Each row below holds a small network's activations on one input, seen along a few directions.
In each table, some parts of the input vary, and every possible input appears once, in random order.
A made-up example of a description, with smaller parts first: one of 8 places around a ring, together with either a single point or one of 9 places along a line or (one of 2 separate values, together with one of 6 places along a line).
Shared parts are said once, and a part with two or three values counts as separate values.

Other details of the inputs shift rows strongly along three fixed directions, in all tables alike. That doesn't count.

Table:
x1: 3.97; 1.58; 3.93; -0.57; 6.08; -7.36; 0.89; 6.33; 3.42; -3.17; -2.81; 6.97; 0.76
x2: 0.72; 0.90; -3.88; 2.01; 1.48; 4.05; 4.64; 8.21; 3.50; -0.28; 4.37; 1.28; 0.90
x3: 1.31; -0.31; 5.30; -4.01; 0.99; -0.73; 1.92; -1.08; 1.28; -2.95; -1.09; 2.74; -1.59
x4: -1.63; 0.03; -4.61; -0.77; 1.22; 5.79; 4.14; 5.58; 2.28; 1.85; 5.64; 1.00; 0.05
x5: 0.79; 2.61; 0.30; -0.39; 1.46; 1.63; 2.91; 4.53; 3.10; -1.35; 1.60; 1.86; 0.45
x6: -0.35; 1.32; 5.41; -3.20; 1.00; -2.66; 0.26; 1.65; 2.73; -0.30; -2.19; 3.48; 0.50
x7: -0.58; 0.24; -2.19; -1.67; -0.79; 4.96; 0.32; -6.34; -2.90; 0.40; 3.67; -2.24; -2.45
x8: -0.56; 1.97; 4.46; -4.78; 0.49; -1.01; 0.76; -0.26; 1.02; -0.66; -1.16; 3.87; -0.94
x9: -1.11; -1.37; -3.81; -1.32; -0.90; 2.80; 1.80; -5.87; -3.78; -0.25; 3.90; -1.37; -4.31
x10: -1.41; -2.56; -2.94; -1.42; 0.17; 2.92; 1.90; -7.00; -1.94; -0.51; 4.56; -2.64; -3.75
x11: -3.42; -0.91; -7.65; 3.92; -1.17; 4.01; -5.01; 3.01; -1.81; 3.45; -0.05; -6.20; 4.59
x12: 0.61; 0.31; 1.99; 5.13; -4.45; -5.64; -5.83; -1.55; -2.87; 1.78; -6.71; -1.52; 2.20
x13: 0.78; -1.78; 3.01; -2.56; -0.92; 0.00; -0.85; -7.14; -1.94; -0.83; -0.31; -0.22; -2.20
x14: 0.66; -2.79; 2.01; -4.69; -2.16; 1.61; -0.54; -9.79; -5.18; -0.75; 0.61; -0.60; -4.46
x15: -1.92; 1.78; -6.23; 8.90; -1.39; -1.00; -1.84; 3.16; 0.56; 3.03; 0.13; -4.55; 2.99
x16: -0.42; -0.53; 5.25; -4.83; 0.98; -1.27; 1.20; -0.42; 1.75; -0.71; -1.30; 3.72; -0.70
x17: 1.88; 0.66; 1.85; 5.01; -1.43; -7.30; -7.99; 1.44; -2.08; 0.98; -8.25; -1.48; 5.19
x18: -1.77; -0.54; -1.39; -2.49; -1.21; 5.55; 0.32; -5.25; -2.29; -0.74; 2.94; -4.22; -1.92
x19: 0.21; 0.73; 2.88; 5.17; -3.32; -5.52; -6.11; -2.26; -1.09; 1.74; -6.43; -2.87; 2.98
x20: 0.66; -0.57; 1.50; -5.56; -0.25; 0.71; -2.30; -5.34; -4.33; -2.62; -2.50; -1.09; -0.70
x21: -3.29; -1.29; -5.01; 6.29; -3.53; 1.40; -3.03; 4.57; -0.49; 4.87; -0.87; -5.06; 4.20
x22: 1.65; -0.29; 0.33; -0.16; 1.26; 0.98; 3.79; 5.85; 2.94; -1.11; 1.36; 2.33; 0.19
x23: 0.43; 0.97; -4.41; 2.79; 4.47; 2.31; 5.81; 5.70; 5.63; 0.03; 6.51; 1.01; -0.03
x24: 2.81; -0.17; 3.89; -0.79; 1.93; -6.20; 2.87; 2.26; 2.49; -1.90; -1.61; 5.79; -1.94
Each input here is: one of 4 places along a line, together with either a single point or one of 5 places around a ring.
The inputs of x8 and x15 match in every part but the place on the line of 4. If x11 is changed in the same way as x8 into x15, which row does it become?
Answer: x1
Which other rows does x23 become when the place on the line of 4 takes its other values? List them by row number.
Answer: x6, x18, x19
Start at x2 and move only the place on the ring of 5, one step at a time. The first step leads to x22. Which rows follow, in order?
Answer: x3, x18, x5
List by row number the other rows that have the place on the line of 4 in common with x13.
Answer: x7, x12, x14, x17, x19
